Each row below holds a small network's activations on one record, seen along a few directions.
Here are examples, each followed by its value of one field, LAGUV.
Other fields move the rows too, some of them a lot.
(in the rows, 500 means zero)
Strong random noise was added to every row along 23 fixed directions; ignore it. To show where, here is one row again and again, with new noise each time:
[179 661 581 453 597 340 343 506 303 622 742 501 211 408 503 304 696 601
 610 387 491 541 535 747 625 325 482 588 420 629 556 604 578 558 566 474
 443 747 694 535 332 560 308]
[293 460 537 368 490 289 433 356 477 535 413 473 471 529 602 531 575 530
 487 338 571 457 502 516 500 398 618 644 539 646 481 611 490 514 460 374
 627 439 502 550 334 585 592]
[402 654 362 588 593 479 493 472 395 568 411 773 438 621 531 668 443 476
 738 435 647 526 496 579 382 562 349 417 272 646 492 321 435 648 356 591
 665 414 517 505 346 346 460]
[575 548 568 759 363 616 237 645 640 449 448 266 606 648 538 648 457 567
 672 486 380 659 551 696 472 606 492 759 767 597 506 781 286 542 764 667
 524 271 307 458 354 601 212]
[582 683 653 627 433 543 559 548 598 475 729 502 520 628 554 635 689 429
 426 668 407 625 469 646 394 522 790 434 464 746 301 362 269 647 483 451
 529 280 429 389 416 474 433]
[462 602 525 447 404 438 380 518 575 596 350 433 589 566 607 375 449 379
 420 336 609 452 416 364 730 533 402 553 754 578 640 559 510 409 477 550
 653 345 435 488 344 411 565]
[470 358 410 298 487 587 493 520 504 458 679 689 489 457 434 597 502 518
 711 714 450 648 514 564 719 493 677 495 416 463 387 431 418 621 446 611
 709 469 309 355 359 442 628]
[509 624 404 566 535 462 423 604 395 616 565 285 404 618 458 490 393 350
 341 494 504 461 441 483 315 264 637 319 249 497 562 580 394 657 502 380
 432 427 639 440 675 694 552]
[533 566 401 596 253 385 411 589 641 473 451 475 612 336 319 540 543 574
 412 520 355 317 676 687 295 412 600 571 595 547 420 537 347 607 606 561
 357 439 543 653 347 507 293]
[585 623 476 513 432 450 554 667 546 588 585 350 485 604 568 587 540 430
 582 670 362 589 355 613 447 487 422 475 412 636 655 528 392 800 555 633
 455 351 363 503 365 456 269]
[533 637 571 465 559 391 703 427 493 303 495 701 598 362 463 680 718 401
 534 494 590 321 625 403 419 620 471 473 434 503 446 573 424 603 444 621
 390 462 463 413 565 368 506]
[489 540 406 537 354 577 267 396 427 583 520 305 299 394 470 282 465 578
 416 325 331 469 550 553 467 401 425 594 634 316 487 535 472 407 636 466
 484 546 700 594 432 581 454]
[521 527 453 486 450 391 564 679 485 356 307 542 754 329 541 503 583 361
 403 622 468 536 489 582 350 326 429 424 523 408 457 553 643 317 507 461
 418 522 504 664 689 536 574]
[288 425 516 567 397 513 561 385 498 521 600 363 472 421 537 360 607 573
 461 175 510 531 612 574 619 438 440 551 723 396 492 339 539 488 579 408
 512 760 624 444 548 444 433]
[616 694 823 629 648 587 330 386 434 475 517 547 210 601 508 418 437 846
 444 549 385 754 306 534 447 654 353 559 560 480 577 487 629 180 561 650
 609 458 847 507 437 451 518]
[572 550 560 398 400 526 306 840 520 435 509 413 658 574 437 522 415 277
 543 559 410 658 459 328 613 727 622 468 707 610 566 697 448 560 530 631
 538 425 385 393 457 451 354]
[542 542 339 746 478 535 568 360 596 445 585 546 311 662 358 506 227 619
 492 504 615 452 600 639 643 526 654 394 447 459 474 376 267 510 382 581
 579 454 497 480 394 560 598]
[485 490 374 580 449 350 514 780 517 379 505 431 585 679 539 406 344 505
 550 540 507 710 437 566 601 699 353 513 594 672 656 560 420 737 485 529
 439 625 450 583 377 641 294]
[342 747 670 685 521 508 396 588 554 565 698 650 592 574 308 564 375 788
 407 286 595 433 567 405 426 535 542 373 524 567 513 351 539 582 575 588
 377 627 478 265 446 462 507]
[482 470 453 464 499 417 333 563 615 306 350 507 667 584 744 490 303 577
 484 459 586 565 575 504 420 520 450 498 512 549 491 607 378 583 496 371
 358 485 521 612 521 644 579]
[442 586 604 185 583 429 488 462 471 389 753 586 540 295 708 526 562 450
 479 509 387 534 543 363 475 579 569 450 570 293 491 613 356 570 550 609
 530 336 378 525 370 421 725]
[378 336 340 427 772 292 606 383 445 470 394 308 464 619 521 519 362 476
 361 144 650 466 487 348 420 536 403 452 656 277 900 619 547 680 503 418
 568 634 764 433 774 537 514]
[586 522 485 544 552 584 382 446 319 563 651 319 151 668 334 439 333 437
 580 541 361 548 476 537 477 541 822 413 481 485 418 617 500 346 470 459
 534 509 457 548 442 669 442]
[582 461 447 578 523 424 384 614 562 541 292 546 673 530 343 512 449 470
 488 581 598 499 512 746 450 255 699 398 584 588 446 478 542 341 516 541
 704 366 609 549 527 465 510]
[555 591 414 291 600 394 603 354 551 349 656 525 459 540 637 560 661 470
 357 545 458 396 472 361 425 531 547 457 427 490 547 574 425 865 455 328
 229 512 378 371 562 610 550]

[508 509 216 501 534 576 427 302 540 605 316 386 376 536 678 572 499 303
 586 535 454 218 541 551 469 479 377 778 557 389 620 790 443 422 500 366
 409 249 164 727 445 625 431]
beg
[244 576 483 449 303 435 421 385 487 375 552 541 393 356 452 634 600 598
 366 297 392 669 567 502 451 397 643 483 515 430 407 379 472 555 479 484
 593 645 765 376 473 485 618]
gove
[342 382 481 556 670 495 322 219 547 442 440 518 313 678 544 681 433 740
 582 337 482 508 580 570 407 681 622 834 706 500 546 718 491 420 527 354
 552 471 435 545 392 670 428]
bura
[312 226 348 363 598 360 606 587 526 350 400 411 524 429 648 544 326 500
 787 475 516 753 578 793 654 383 462 381 587 302 712 555 602 498 502 623
 556 742 465 699 573 384 382]
beg
[716 393 398 517 481 519 538 652 561 663 580 476 573 425 513 265 198 431
 511 647 545 221 643 486 447 636 397 455 366 467 528 433 144 625 479 583
 476 274 590 817 357 453 481]
bura
[270 515 716 502 445 500 634 456 629 465 756 297 367 485 591 567 691 501
 364 541 466 633 474 583 779 329 718 553 499 476 590 571 492 481 506 436
 436 609 489 297 657 524 533]
fadi
[491 618 456 525 506 640 221 441 294 734 481 582 370 446 437 436 535 450
 529 558 460 359 446 452 421 399 463 721 350 484 338 674 478 295 560 474
 667 231 432 546 330 686 686]
valu
[397 620 730 347 321 465 458 688 736 462 703 428 651 424 780 422 561 595
 598 552 425 572 541 595 690 418 477 388 555 658 538 446 520 691 599 556
 137 646 246 518 354 312 296]
regu
[442 419 250 579 443 563 393 684 465 355 561 624 711 435 507 449 570 463
 507 460 441 757 559 598 513 592 420 629 714 433 346 474 373 629 601 458
 645 533 417 449 434 660 478]
vug
[387 546 671 752 571 413 535 476 238 513 488 519 578 650 530 446 573 707
 626 271 685 659 416 559 405 450 322 593 423 707 293 476 600 419 600 456
 645 612 472 427 390 804 636]
valu
[302 382 523 285 208 532 480 691 614 510 476 394 626 446 678 662 261 383
 526 500 364 652 505 330 484 489 627 372 408 462 494 405 485 529 395 470
 465 524 321 577 476 369 583]
motud
[663 690 680 351 597 582 370 572 319 499 696 567 412 359 496 225 516 304
 669 461 467 370 636 328 591 812 466 367 616 507 415 601 470 395 535 649
 367 557 559 594 375 339 345]
gove
[352 483 465 719 402 508 590 542 549 387 454 589 623 437 498 635 547 556
 538 476 640 480 605 512 601 531 303 754 382 494 476 607 312 573 516 585
 529 464 447 403 529 614 581]
valu
[638 462 602 524 569 410 552 568 571 611 520 424 500 699 370 339 501 459
 275 600 566 505 354 524 613 474 776 399 633 734 528 401 601 416 409 366
 601 484 601 468 507 534 469]
tun
[663 460 791 597 355 455 655 304 650 335 625 333 255 446 282 497 508 790
 559 689 452 321 625 624 735 470 741 593 424 546 427 719 404 383 554 716
 263 557 437 496 413 559 428]
regu
[626 438 582 171 593 594 434 386 573 311 519 732 514 398 603 481 481 461
 634 591 474 372 671 355 513 675 703 351 537 469 298 487 572 397 374 392
 243 593 364 581 537 317 520]
gozor
[537 438 599 375 438 275 514 562 573 341 365 474 585 486 477 630 469 575
 543 590 484 499 508 502 451 590 558 568 518 647 588 708 438 595 511 650
 472 426 537 613 395 457 419]
motud
[624 597 681 489 407 506 422 555 458 480 456 531 550 494 477 405 613 622
 329 688 422 639 299 458 478 403 463 548 417 614 375 480 634 349 536 435
 509 478 626 452 502 658 680]
vug
[250 629 680 434 449 569 453 461 626 685 549 625 667 483 731 565 795 542
 357 461 498 480 381 420 524 460 391 735 610 646 498 366 635 458 518 300
 502 397 315 398 435 386 576]
gozor
[621 518 585 570 623 723 430 259 523 523 531 639 283 676 617 641 535 663
 780 696 506 551 505 712 436 504 568 532 246 659 295 360 475 481 451 432
 469 424 436 476 444 467 464]
tun
[568 543 498 683 345 487 462 460 527 480 378 477 493 676 250 561 410 614
 454 372 558 587 434 504 535 452 690 394 583 661 381 369 556 443 465 572
 649 522 502 326 404 540 517]
vug
[503 508 749 698 585 461 742 409 376 604 707 389 470 499 417 486 621 527
 554 401 511 396 552 546 414 654 533 589 596 542 442 500 412 424 597 606
 602 418 433 553 401 501 432]
bura
[449 544 458 404 369 429 569 448 634 517 359 790 604 557 604 648 665 604
 336 659 422 498 371 471 276 496 487 565 358 774 359 186 635 608 300 208
 413 491 437 571 391 470 544]
tun
[588 453 504 514 634 637 251 441 643 474 724 473 283 514 401 416 362 681
 642 615 515 444 672 669 809 546 630 619 564 406 614 748 248 583 638 695
 472 430 553 391 424 496 375]
regu
[611 351 323 221 506 395 535 585 485 601 455 465 513 415 281 576 493 377
 601 527 358 406 499 464 391 545 577 360 551 442 687 440 552 773 503 648
 579 536 602 523 466 228 263]
vege
[676 560 667 552 538 614 481 467 549 492 425 530 570 555 635 546 368 667
 621 563 513 501 463 519 335 422 398 342 352 499 389 412 610 386 555 549
 323 464 350 542 533 455 552]
motud
[371 564 588 458 588 296 460 448 622 273 525 621 389 415 399 720 578 761
 459 640 403 701 493 797 521 318 779 497 570 461 560 663 600 388 531 664
 522 529 539 488 437 487 499]
beg
[432 524 348 550 458 535 425 664 447 571 510 351 525 483 602 359 409 243
 405 506 522 529 517 530 556 343 487 463 444 410 524 561 442 436 489 321
 491 522 551 574 640 727 611]
gove
[352 472 639 584 656 357 634 518 480 663 635 269 409 503 445 540 570 458
 580 431 544 331 604 724 433 323 725 492 492 564 606 673 557 465 592 456
 369 590 449 589 567 552 269]
gozor
[545 821 629 768 536 559 419 543 500 282 711 491 590 495 634 448 730 446
 359 496 598 528 588 566 559 447 488 557 492 529 320 724 254 539 653 483
 313 377 428 296 602 766 604]
vege
[611 551 508 310 513 388 460 480 551 481 582 467 443 478 588 235 474 532
 332 696 473 524 370 561 716 304 590 358 529 488 545 509 569 420 466 432
 453 504 511 595 429 616 707]
fadi
[552 394 425 278 485 459 432 410 436 374 575 459 391 460 642 416 317 557
 602 443 352 753 515 584 438 544 598 266 582 337 426 335 431 518 495 550
 644 548 656 696 335 407 597]
vege
[621 559 357 349 484 553 229 539 610 353 327 392 477 648 786 446 366 536
 516 554 478 848 310 576 616 327 339 320 503 444 673 516 506 673 542 558
 491 474 633 399 566 459 533]
fadi

Here are new rows. What is LAGUV for each?
[567 425 442 420 509 337 636 611 447 368 637 331 398 585 427 577 260 507
 479 614 406 738 427 511 458 471 711 221 350 411 612 534 363 711 461 656
 559 520 584 505 507 594 589]
tun
[609 623 688 443 647 463 474 556 573 501 476 557 492 569 638 442 536 372
 447 632 522 526 420 479 556 671 507 497 606 638 610 554 482 386 425 517
 539 338 600 592 479 365 433]
gove
[633 554 453 448 497 475 564 408 547 670 548 577 584 454 443 417 684 532
 351 529 433 292 414 458 407 480 440 548 614 529 492 361 539 593 550 463
 512 368 409 501 357 445 491]
valu
[379 372 346 396 450 412 601 438 534 406 495 478 387 463 564 573 373 510
 524 644 514 470 567 591 550 294 629 447 190 415 493 543 420 570 363 397
 400 581 463 604 574 634 684]
vege
[467 535 760 566 481 614 383 686 489 549 434 470 588 688 523 581 418 532
 678 389 522 776 405 464 499 603 488 353 557 706 498 359 689 431 525 580
 547 628 522 347 545 292 301]
motud
[405 471 657 538 655 431 588 699 463 429 682 497 747 504 658 554 551 568
 570 407 480 661 533 509 319 691 366 524 627 502 549 524 468 661 662 530
 438 559 404 528 514 512 381]
vege
[330 389 481 281 399 520 558 420 527 581 445 459 587 345 675 610 513 264
 400 340 426 360 604 236 354 598 536 562 575 332 520 446 441 456 412 345
 552 392 495 634 572 322 620]
tun
[418 478 642 728 426 518 744 453 570 617 546 496 561 423 345 615 539 546
 417 439 563 326 584 487 488 543 510 617 534 443 510 408 417 361 505 617
 630 395 485 494 502 399 547]
fadi
[580 768 283 650 260 427 529 442 552 501 300 567 475 462 299 502 723 221
 443 541 564 281 503 647 738 328 573 536 625 642 413 577 513 363 401 596
 572 354 284 462 316 498 441]
motud
[417 528 487 393 360 430 450 511 401 450 393 567 571 406 623 372 737 307
 531 406 582 573 499 496 644 460 406 553 534 663 359 447 476 513 434 435
 646 513 645 487 436 431 536]
bura
[326 629 477 361 640 289 404 748 597 269 411 635 686 481 785 580 306 520
 394 581 591 727 444 525 445 376 398 289 392 425 739 614 541 563 441 515
 354 534 596 588 653 524 675]
bura
